[[131 128 138 125 128 129 125 130 128 132 127 124 128 124 121]
 [126 135 124 129 126 128 129 125 129 127 127 128 127 131 127]
 [131 124 131 126 131 127 127 132 128 129 130 128 130 124 133]
 [131  99 139 126 128 129 125 130 124 132 128 124 128 125 120]
 [122 116 126 131 118 132 129 128 127 129 121 125 121 139 108]
 [133 117 134 125 133 127 125 128 127 130 130 128 132 121 133]
 [130 156 122 127 135 125 129 132 132 124 133 131 133 122 147]
 [124 154 118 131 127 128 131 124 131 125 127 131 127 133 132]
 [128 115 133 126 129 128 128 131 126 129 128 127 129 125 126]
 [135 105 139 124 134 126 124 137 125 132 132 126 133 118 128]]
Counting starts at 0.
The entry just left of 99 is 131
The entry in row 0 and column 2 is 138
The bottom-right entry is 128
The entry in row 0 and column 1: 128
The entry directly above the smallest entry is 124
The entry at row 1, column 0 -> 126
Find the entry in the bottom-left corner.
A: 135
The entry in the top-left corner: 131
Find the entry just left of the largest entry.
A: 130
Find the entry at row 2, column 0.
A: 131
Find the entry directly below the largest entry.
A: 154
Find the entry directly below the smallest entry.
A: 116
The top-right entry -> 121
The entry directly above the largest entry is 117
Find the entry at row 1, column 2.
A: 124
The bottom entry of the column that holds the smallest entry -> 105
Find the entry at row 1, column 1.
A: 135
Find the entry just left of 154.
A: 124

Read these off the grid that follows.
1) Report the entry directly below 135.
2) Report the 2nd smallest entry.
3) Report the fourth-last entry, reading row by row.
4) Report the maximum.
5) Report the top-right entry.
6) Report the 1st entry, reading row by row.
7) Report the entry just right of the smallest entry.
8) Report the entry in the bottom-left corner.
[[136 118 139 113 153 122 115]
 [131 128 131 119 128 126 129]
 [115 107 138 130 118 127 116]
 [125 137 119 136 126 136 138]
 [126 135 121 132 127 134 136]
 [117 114 131 146 120 127 116]]
1) 114
2) 113
3) 146
4) 153
5) 115
6) 136
7) 138
8) 117

[[134 134 145 133 132]
 [125 126 131 130 127]
 [141 126 102 140 109]
 [126 131 117 114 132]
 [128 129 123 131 122]
 [135 116 117 134 117]
 [126 112 136 121 135]
 [128 128 128 128 128]
 [126 117 122 118 130]
 [128 121 130 135 123]]
Find the fifth entry from the end, reading row by row.
128
Find the last entry in the row that holds the largest entry.
132
Find the bottom-right entry.
123
Find the entry directly above 114.
140
Find the first entry in reading order.
134
The smallest entry in the first column is 125
The second entry on the main diagonal -> 126
Find the largest entry in the first row.
145
The 2nd-last entry, reading row by row is 135
Find the entry directly below the largest entry.
131
Find the bottom entry of the column that holds the smallest entry.
130
The entry directly below 112: 128
The entry just left of the largest entry is 134
The first entry of the smallest entry's row -> 141
The entry just left of 140: 102
Find the second smallest entry.
109

grid =
[[142 133 127 128 111 120 111]
 [117 106 127 117 119 132 155]
 [119 132 124 141 144 137 108]]
The bottom entry of the column that holds the largest entry is 108
Which number is the entry just left of 137? 144
Which number is the entry just right of the smallest entry? 127
Which number is the 4th entry, reading row by row? 128
The third entry on the main diagonal: 124
The entry just right of 128 -> 111
The entry in the top-left corner -> 142
Which number is the entry just left of 106? 117

X = [113 120 128 105 139 140 132 113 135 158 147 153]
Which number is the second entry from the right? 147
The first entry from the left: 113
The third entry from the right -> 158

M =
[[140 130 127 124 128 150 109 111 124 136 139 139 117 122]
 [136 127 128 119 137 108 108 134 116 134 142 131 140 140]
 [106 110 120 121 150 124 147 106 109 130 134 152 125 134]
 [122 149 126 122 107 134 146 128 105 123 133 140 130 123]]
Give the first entry in reading order.
140
The 3rd entry on the main diagonal: 120
The smallest entry in the first column is 106
The fifth-last entry, reading row by row: 123
The last entry, reading row by row: 123
Give the 4th entry, reading row by row.
124
The bottom entry of the column that holds the smallest entry: 105
The top-right entry: 122
The fourth-last entry, reading row by row is 133

B =
[[119 144 141 151 124 140 129 135]
 [131 123 148 126 122 130 147 126]
 [127 114 144 150 131 100 128 134]
 [133 125 115 127 132 104 138 130]]
What is the entry just right of the largest entry? 124
The top-right entry is 135
The first entry, reading row by row -> 119
What is the entry in the bottom-right corner? 130
What is the last entry in the row that holds the smallest entry? 134
What is the bottom entry of the column that holds the largest entry? 127
The entry directly above the smallest entry -> 130
What is the entry just left of the largest entry? 141
What is the entry just right of 119? 144
The 2nd largest entry is 150
The top entry of the column that holds the smallest entry is 140

Questions about the row below.
1) Read off the first entry from the right.
2) Read off the third entry from the left.
3) Read off the second entry from the end.
[124 126 111 115 109 107 115 121]
1) 121
2) 111
3) 115

[126 129 123 142 128 131 112 120 115 131 106]
Which number is the centre entry?
Answer: 131
Which number is the entry just right of the centre entry?
Answer: 112
The smallest entry: 106
Which number is the median of all entries?
Answer: 126
